These are the activations of a small neural network, seen along a few directions. Each row is one input.
In each table, some parts of the input vary, and every possible input appears once, in random order.
A made-up example of a description, with smaller parts first: one of 6 places along a line, together with either a single point or (one of 2 separate values, together with one of 5 places around a ring) or one of 11 places along a line.
Shared parts are said once, and a part with two or three values counts as separate values.

Other details of the inputs vary at random and push rows far along two fixed directions, the same in every table; ignore that.
To show where, the next rows are all for the same input, with only those details redrawn:
[-47  40 -14   6  30  15   1  -6  -2  38  28 -46  31 -30]
[-27 -64  -7  19 -36  -4 -42  51 -17  -2  30  49 -49  -6]
[ 75  11  -3 -27 -20 -11  70  41 -28 -49 -39 -57 -13  51]

Rows:
x1: [ 46 -12 -11 -39 -24 -16  33  25 -10 -33 -26 -31 -17  41]
x2: [ 87  24  18 -28 -28 -17  37  -6 -14 -45 -54 -39 -10  78]
x3: [-45  46  -7   7  44 -12  -7 -36  42  26   3 -16  20 -16]
x4: [  8 -47  14  11 -43 -13 -71  -2  -3   2  20  79 -48   4]
x5: [ 13 -12   0  28  19  29  28  -3 -12  -3 -27 -11  22  32]
x6: [ 83 -18   2 -18  -4  12  67  -2  -5 -45 -67 -34  11  81]
x7: [ 12 -19  -6   2  20  24  13 -35  10   9  -9   9  22  13]
x8: [-30  38 -24 -22  25   6   0 -33  15  41  28 -33  35 -41]
x9: [-14 -54  -3  17 -18 -35 -50  10  27 -12  16  94 -56 -11]
x10: [-37 -68  27  24 -26  -8 -44  48 -10   1  10  78 -31   2]
x11: [-21  47 -19 -14  17  15   3 -38  12  24  27 -31  37 -68]
x12: [-35  37  13 -22  39   5   0 -35  22  38   9  -7  52 -27]
x13: [-20  58  -5  10  40  -9  -2 -52  37   6  12  -4  29 -58]
x14: [ 76  27  13  -4  -3 -35  76  22  -1 -61 -63 -36 -22  61]
x15: [ 90  18  22 -15 -34 -10  12 -18 -14 -45 -32  -2 -17  15]
x16: [-49  31  14 -15  37   6  -5 -23  21  39   2 -20  50 -11]
x17: [  0 -89   2  26 -25  23 -39  -8  -2 -17  10  93 -32 -18]
x18: [-12 -44  20  39 -43  -7 -65  19 -21   0  15  66 -49  15]
x19: [-27 -64  -7  19 -36  -4 -42  51 -17  -2  30  49 -49  -6]
x20: [ 91  17  29 -48 -17 -11  70   5  -9 -65 -58 -16  10  24]
The inputs of x3 and x13 match in every part but one. If x16 is changed in the same way as x3 into x13, which row does it become? -> x20
Describe the family of inputs behind these rows. -> one of 4 places along a line, together with one of 5 separate values

Rows:
x21: [-62  -1 -18  12   9  -7 -11  26   0  39  51  20 -10 -64]
x22: [ 28  -9   6 -23 -23 -54 -27 -10  36 -20 -12  39 -40  15]
x23: [-45 -34  16   7   5  48 -55 -42  -7  48  36  48  30 -42]
x24: [-34 -49  -4  -1  10 -17 -14  31  25  -2  -3  46 -30  35]
x25: [101   5  33  11 -34   1  44  10 -40 -52 -52 -23 -31  87]
x26: [ 80   0  33 -30 -52  -3  41  32 -35 -74 -59 -39 -21  53]
x27: [-34  66 -30 -22  55   6  44   5   0  41  37 -93  49 -22]
x28: [ -4 -75  -7  -7 -30  28 -27  -1 -20  17   5  44   3  16]
x29: [-27 -37  15  -3 -15 -16 -35  23   9  15 -15  46 -19  50]
x30: [-18  72 -12  31  44  29   7 -41  -6  57  -5 -81  56  26]
x31: [  1  91  10  41  60  22  31 -53   3  16  -7 -50  54 -18]
x32: [-36 -43 -13  21 -26  -2 -11  33   9 -23   4  30 -32 -33]
x33: [ 16 -57  14   7 -10  26 -21  -7   0 -16   6  76   6 -31]
x34: [-59 -26 -31  59  36  20 -45  -1   4  39  36   9 -12  -5]
x35: [ 54 -35 -16 -27 -34   0 -23 -27  19 -17   7  43 -26 -14]
x36: [ 42 114 -18 -52  25 -24  46 -37   1   8   5 -94  30 -25]
x37: [ -3 -37 -13  59  -3  -5  -5  15  -5  -7  -2  40 -40   0]
x38: [ -9 -21  25  -7 -36 -10 -35  42 -37  12  31  30 -31 -15]
x39: [-88 -20  -8  22 -16  25 -69   9   3  44  35   4  10 -28]
x40: [ 84  -3   3 -43 -51 -27  54  70 -47 -35 -29 -46 -17  69]
x41: [-73   1   8  32   4  16 -56  -3  11   6  29  35  12 -73]
x42: [-15  87  30  -8  72 -15  37 -46  38  13 -25 -40  76 -11]
x43: [  0 -71 -16   5 -10  18   5  -1   5  -5   5  61  -9 -27]
x44: [ 16 106 -21 -38  20  -9  28 -61  21 -11 -14 -96  38 -29]
x45: [-66  -4  39  10  18  -6 -58 -19  19  40  14  45   7  -6]
x46: [-27 -39  10  10   4 -37   1  20  31  -8 -13  63 -22   9]
x47: [-26  32 -34 -22  71  49  47 -58  13  41  11 -71  79 -21]
x48: [ 42   0 -13  19 -33 -22 -23 -22   1 -24   8  29 -54  19]
x49: [ 64 -29 -14 -28 -28  -4  66  55 -11 -78 -47 -57 -31  61]
x50: [ 99  15  22 -34 -32 -29  67  58 -38 -65 -38 -15 -27  23]
The inputs of x29 and x39 match in every part but one. If x46 is changed in the same way as x29 into x39, which row does it become? -> x32
Describe the family of inputs behind these rows. -> one of 5 separate values, together with either a single point or one of 5 places around a ring
Which other rows does x27 become when the place on the ring of 5 takes its other values? List them by row number. -> x21, x38, x40, x50
A walk changes only the place on the ring of 5. It starts at x28 and steps to x47. List the rest of the walk in order. -> x43, x33, x23
Which other rows does x35 become when the choice among 5 separate values takes its other values? List them by row number. -> x22, x36, x44, x48
List by row number the other rows that have the choice among 5 separate values in common with x37. -> x25, x30, x31, x34, x48
